Each row below holds a small network's activations on one record, seen along a few directions.
After each row come some of the record's fields: LEB, KEF, KAVIZ, NAFA.
A field that a record lacks is written missing.
The largest differences between rows may come from other fields.
In the rows, zero is written as 500.
Random noise pushes rows far along 13 fixed directions. That doesn't count. These rows show it; they differ only by the noise:
[572 553 650 419 415 480 424 421 515 549 532 384 476 240 293 448 548 436
 480 498 217 440 322 804 597 457 347 637 465 567 393 466 508 639 483 582
 494]
[579 418 667 512 565 419 446 561 510 189 437 535 467 532 323 402 444 508
 456 476 561 639 514 468 550 518 365 380 465 475 536 411 348 450 475 672
 437]
[511 527 659 426 624 425 416 450 416 470 590 269 641 341 518 498 714 429
 390 710 423 282 633 582 617 347 423 406 391 580 600 408 355 557 561 330
 436]
[650 319 245 657 496 663 697 590 627 756 457 671 405 669 682 176 245 617
 543 282 725 479 848 214 171 663 580 539 553 758 704 697 541 573 239 482
 605]
[669 582 568 432 447 539 276 770 787 254 372 670 347 475 322 321 416 516
 375 423 529 619 621 628 315 354 317 331 430 412 552 628 356 544 329 727
 383]
[547 576 620 481 516 595 427 468 750 112 503 692 578 587 469 464 455 645
 727 704 699 497 643 356 429 657 642 440 376 222 457 466 578 327 516 658
 516]
[457 322 496 650 420 408 344 368 416 424 532 442 482 450 512 595 461 489
 319 546 441 550 404 549 484 510 333 521 550 709 477 635 536 398 484 651
 533]
[309 512 252 470 587 509 562 620 471 625 497 536 614 632 637 574 553 529
 340 562 687 458 668 441 484 492 562 528 473 491 634 543 501 429 463 412
 503]
[333 612 567 438 529 392 585 462 565 434 448 635 525 566 487 475 443 601
 652 495 743 587 596 355 587 672 643 603 610 388 489 467 560 443 507 525
 388]
[645 316 548 521 633 734 585 531 690 341 511 435 438 625 398 355 418 323
 571 320 551 536 678 437 513 507 383 322 399 618 596 350 590 459 379 499
 527]
[706 209 378 757 541 587 541 601 597 311 470 452 347 512 348 513 307 513
 590 385 475 723 318 321 406 587 499 514 340 441 489 665 369 386 354 766
 667]
[441 548 460 590 704 464 600 610 651 340 497 302 451 495 456 678 525 371
 569 388 643 678 452 204 653 429 633 380 355 316 584 556 375 307 431 419
 407]
[398 386 407 616 553 470 584 422 431 499 557 507 543 536 658 562 441 619
 658 643 614 517 593 315 446 582 614 616 544 469 506 620 369 356 516 477
 557]
[703 500 479 487 620 490 571 651 529 547 438 422 624 521 339 295 581 469
 173 384 607 352 554 388 574 625 530 377 232 636 751 336 645 686 364 516
 546]
[725 444 374 562 517 585 684 589 535 681 482 521 554 505 438 256 427 589
 434 354 569 420 564 387 423 714 620 569 346 648 633 446 645 682 316 573
 658]

[564 316 418 585 547 678 576 561 560 524 521 308 291 499 444 590 411 256
 600 200 371 695 423 558 531 334 374 402 543 641 459 497 510 476 386 469
 526] => LEB: vudig / KEF: gakuf / KAVIZ: lemov / NAFA: kapi
[697 604 599 466 567 284 555 720 380 517 382 357 448 300 159 356 551 450
 216 269 364 602 221 550 673 455 417 445 362 516 594 386 286 711 405 605
 417] => LEB: lemom / KEF: missing / KAVIZ: lemov / NAFA: kapi
[472 480 798 443 520 389 508 370 559 377 471 414 424 453 288 525 506 389
 678 388 518 620 372 532 798 622 537 545 580 477 369 325 705 593 595 575
 407] => LEB: lemom / KEF: missing / KAVIZ: lemov / NAFA: mipo
[485 510 522 524 518 569 424 477 887 603 366 447 238 511 398 449 423 251
 497 239 515 450 438 308 511 472 458 461 498 507 588 778 650 504 414 369
 328] => LEB: vudig / KEF: gami / KAVIZ: sabo / NAFA: mipo
[283 533 408 464 374 511 460 422 709 588 366 821 407 723 526 421 310 527
 457 338 731 552 612 428 403 693 441 613 724 574 521 644 792 446 426 552
 378] => LEB: satab / KEF: missing / KAVIZ: lemov / NAFA: kapi
[480 471 402 379 557 704 402 813 603 247 458 588 428 716 417 595 515 332
 374 405 481 719 576 765 460 210 256 225 452 360 489 355 410 397 479 593
 473] => LEB: vudig / KEF: gami / KAVIZ: lemov / NAFA: kapi
[421 415 532 541 560 426 389 470 635 356 323 580 423 722 362 532 461 396
 347 441 662 474 368 218 574 622 455 408 466 391 614 598 603 411 574 490
 382] => LEB: vudig / KEF: gami / KAVIZ: lemov / NAFA: kapi
[548 282 334 698 495 505 443 586 352 461 556 345 484 587 565 697 493 354
 146 296 465 710 446 558 478 345 284 276 482 824 563 477 570 451 387 577
 584] => LEB: vudig / KEF: gakuf / KAVIZ: sabo / NAFA: kapi
[592 631 684 516 446 414 381 536 616 286 497 454 386 294 414 601 500 549
 719 498 487 671 395 526 535 446 637 452 518 343 333 551 486 519 481 650
 432] => LEB: vudig / KEF: gakuf / KAVIZ: lemov / NAFA: kapi
[550 415 425 671 410 591 278 359 698 523 545 470 430 406 694 584 462 542
 560 654 523 335 579 361 256 506 591 495 481 596 504 873 653 421 424 492
 546] => LEB: beku / KEF: missing / KAVIZ: sabo / NAFA: kapi
[370 588 621 499 442 222 503 321 399 716 472 422 493 320 445 515 529 522
 452 476 450 463 323 488 667 617 528 734 624 598 468 588 533 630 552 455
 391] => LEB: satab / KEF: missing / KAVIZ: sabo / NAFA: kapi
[374 423 536 341 611 544 557 640 654 628 411 369 266 468 262 562 499 268
 756 350 390 613 423 671 690 347 431 670 589 308 419 548 339 658 537 385
 358] => LEB: lemom / KEF: missing / KAVIZ: sabo / NAFA: kapi
[428 448 599 255 571 504 356 592 494 453 409 598 566 536 384 393 590 547
 481 672 636 350 753 729 541 528 446 505 574 519 539 330 589 693 519 537
 405] => LEB: beku / KEF: missing / KAVIZ: sabo / NAFA: kapi
[415 515 427 474 452 531 476 489 297 437 661 555 705 569 735 580 561 582
 343 630 537 556 769 733 415 391 366 387 573 705 492 311 515 407 496 533
 569] => LEB: satab / KEF: missing / KAVIZ: lemov / NAFA: kapi
[454 457 387 515 573 484 687 584 314 578 555 452 561 491 594 630 515 642
 756 522 649 630 566 461 547 585 796 597 589 470 420 355 544 561 492 527
 603] => LEB: vudig / KEF: gami / KAVIZ: lemov / NAFA: mipo
[470 414 476 427 597 440 472 587 502 563 359 466 494 525 269 525 581 475
 458 592 492 358 296 446 638 607 572 636 374 275 541 537 467 629 607 493
 498] => LEB: vudig / KEF: gami / KAVIZ: sabo / NAFA: kapi
[577 603 375 383 381 676 472 534 468 690 557 458 573 323 405 534 611 488
 412 587 181 319 260 868 489 459 502 651 343 448 369 457 648 608 509 568
 670] => LEB: lemom / KEF: missing / KAVIZ: sabo / NAFA: kapi
[356 319 196 674 468 582 512 346 443 712 575 364 545 492 563 840 526 468
 515 641 353 408 170 453 517 602 601 779 400 431 405 723 639 378 581 484
 718] => LEB: vudig / KEF: gami / KAVIZ: sabo / NAFA: mipo
[312 668 224 454 392 693 647 429 514 628 570 683 660 666 646 649 497 573
 561 549 518 464 416 533 454 632 649 649 484 342 396 426 778 314 555 483
 659] => LEB: vudig / KEF: gami / KAVIZ: lemov / NAFA: kapi
[542 591 358 603 220 591 295 350 525 690 614 591 540 480 813 498 496 516
 203 553 333 319 578 635 161 344 314 428 554 789 522 750 640 445 449 431
 562] => LEB: lemom / KEF: missing / KAVIZ: lemov / NAFA: kapi
[457 369 464 571 436 479 531 438 502 494 394 679 392 657 467 320 295 493
 358 303 577 595 484 400 441 639 334 515 636 672 560 575 554 394 429 614
 465] => LEB: satab / KEF: missing / KAVIZ: sabo / NAFA: mipo
[245 918 639 348 485 431 606 360 687 630 496 501 402 375 599 482 482 398
 714 283 576 556 609 417 596 398 554 512 768 506 474 529 540 399 436 212
 157] => LEB: beku / KEF: missing / KAVIZ: sabo / NAFA: kapi
[600 370 551 714 474 392 646 355 306 611 552 389 411 463 613 419 391 482
 509 298 432 594 423 309 482 525 476 467 632 795 525 532 420 500 471 447
 534] => LEB: vudig / KEF: gami / KAVIZ: lemov / NAFA: kapi
[476 527 536 500 504 622 567 271 480 530 601 451 572 481 628 474 527 465
 621 615 412 299 503 433 502 535 548 514 480 520 478 467 572 349 586 344
 553] => LEB: lemom / KEF: missing / KAVIZ: lemov / NAFA: mipo
[491 322 382 551 516 525 618 550 271 549 557 494 556 616 547 536 487 500
 394 482 463 605 463 606 542 527 467 529 496 589 475 377 496 495 556 589
 662] => LEB: lemom / KEF: missing / KAVIZ: lemov / NAFA: kapi
[556 747 563 578 406 432 521 393 498 433 518 504 498 407 558 453 482 494
 343 378 440 521 312 342 497 497 528 352 463 548 511 534 550 307 471 509
 451] => LEB: lemom / KEF: missing / KAVIZ: lemov / NAFA: kapi
[511 300 490 570 473 655 445 339 670 539 464 507 386 623 480 456 412 350
 545 449 442 365 446 400 450 561 399 525 502 554 517 643 658 445 526 423
 524] => LEB: lemom / KEF: missing / KAVIZ: sabo / NAFA: mipo
[396 540 407 542 523 512 470 477 577 515 531 422 539 491 615 652 548 469
 465 502 663 496 583 399 533 525 645 455 496 558 533 562 734 409 446 467
 483] => LEB: beku / KEF: missing / KAVIZ: sabo / NAFA: mipo
[507 304 477 461 598 644 643 474 397 451 481 530 534 670 386 393 462 425
 497 489 435 458 412 520 585 608 410 515 431 482 515 295 507 421 574 527
 607] => LEB: lemom / KEF: missing / KAVIZ: sabo / NAFA: kapi
[504 177 472 525 509 770 673 282 588 563 503 690 446 770 529 255 262 493
 801 479 512 384 685 398 373 733 378 662 600 581 502 479 548 440 530 434
 617] => LEB: satab / KEF: missing / KAVIZ: lemov / NAFA: kapi

Which values does each new row have?
[355 589 605 601 443 394 476 240 508 515 625 397 475 382 750 612 479 470
 601 473 565 559 638 390 506 441 523 465 718 723 458 614 579 343 483 371
 365] => LEB: satab / KEF: missing / KAVIZ: lemov / NAFA: mipo
[542 295 610 381 772 422 623 611 422 614 414 399 504 547 398 280 553 496
 616 562 646 338 763 383 618 554 545 541 483 508 695 379 259 777 526 302
 420] => LEB: satab / KEF: missing / KAVIZ: lemov / NAFA: kapi
[539 503 605 531 466 302 336 502 510 478 474 437 498 295 437 575 556 636
 542 640 570 494 461 513 539 585 660 603 496 483 445 615 559 673 480 639
 476] => LEB: satab / KEF: missing / KAVIZ: sabo / NAFA: kapi
[462 293 277 539 607 563 512 653 277 570 580 324 589 568 595 684 628 407
 293 579 428 515 516 651 529 313 418 418 412 576 555 429 391 482 530 450
 632] => LEB: lemom / KEF: missing / KAVIZ: sabo / NAFA: kapi
[418 199 491 410 589 609 487 608 487 497 485 471 377 587 407 583 464 420
 756 510 503 633 642 752 550 421 403 599 657 494 392 415 448 643 536 549
 514] => LEB: vudig / KEF: gami / KAVIZ: lemov / NAFA: mipo
[581 811 369 413 623 432 617 886 465 498 509 429 635 403 482 493 660 552
 271 472 536 579 539 521 536 303 611 349 244 305 642 397 213 535 389 473
 482] => LEB: satab / KEF: missing / KAVIZ: sabo / NAFA: kapi
[578 509 607 536 444 426 335 393 600 607 502 425 426 307 538 400 518 494
 472 601 388 301 555 480 402 420 426 534 504 591 553 767 370 595 488 398
 416] => LEB: satab / KEF: missing / KAVIZ: lemov / NAFA: kapi
[264 584 494 437 395 628 491 256 513 533 579 540 521 575 579 599 502 317
 426 451 318 477 394 688 568 429 266 512 618 594 394 436 681 262 598 411
 469] => LEB: vudig / KEF: gami / KAVIZ: sabo / NAFA: kapi
[663 515 547 593 392 445 263 509 463 377 559 470 559 380 588 587 572 605
 373 664 460 465 530 567 349 405 489 362 436 576 480 584 506 556 484 609
 555] => LEB: vudig / KEF: gakuf / KAVIZ: sabo / NAFA: kapi
[360 675 471 535 454 439 443 391 574 660 587 323 488 341 668 662 593 389
 441 459 445 452 496 489 524 331 511 489 557 620 510 665 567 429 451 302
 390] => LEB: satab / KEF: missing / KAVIZ: sabo / NAFA: mipo
[576 467 692 406 592 403 765 420 204 571 500 459 632 528 371 244 536 499
 443 406 465 432 471 496 736 679 479 524 507 650 558 103 493 652 596 452
 526] => LEB: lemom / KEF: missing / KAVIZ: sabo / NAFA: kapi
[461 414 553 548 522 500 362 487 671 394 504 421 396 441 523 597 488 440
 590 524 605 568 607 472 517 467 548 455 540 526 472 650 597 457 458 555
 430] => LEB: satab / KEF: missing / KAVIZ: sabo / NAFA: kapi
[532 540 522 376 519 491 372 636 511 459 403 526 445 417 355 418 560 495
 393 630 372 388 382 635 496 392 430 504 403 315 513 581 293 522 552 549
 459] => LEB: lemom / KEF: missing / KAVIZ: lemov / NAFA: mipo
[571 669 839 316 486 336 352 431 486 482 426 377 513 312 252 364 666 377
 313 444 384 323 397 669 718 465 374 397 503 634 536 295 638 739 540 450
 316] => LEB: vudig / KEF: gami / KAVIZ: lemov / NAFA: kapi
[595 563 631 462 583 359 588 459 338 386 495 541 752 539 409 362 594 654
 404 662 595 340 510 357 611 711 588 487 335 424 606 246 454 569 590 503
 547] => LEB: satab / KEF: missing / KAVIZ: lemov / NAFA: kapi
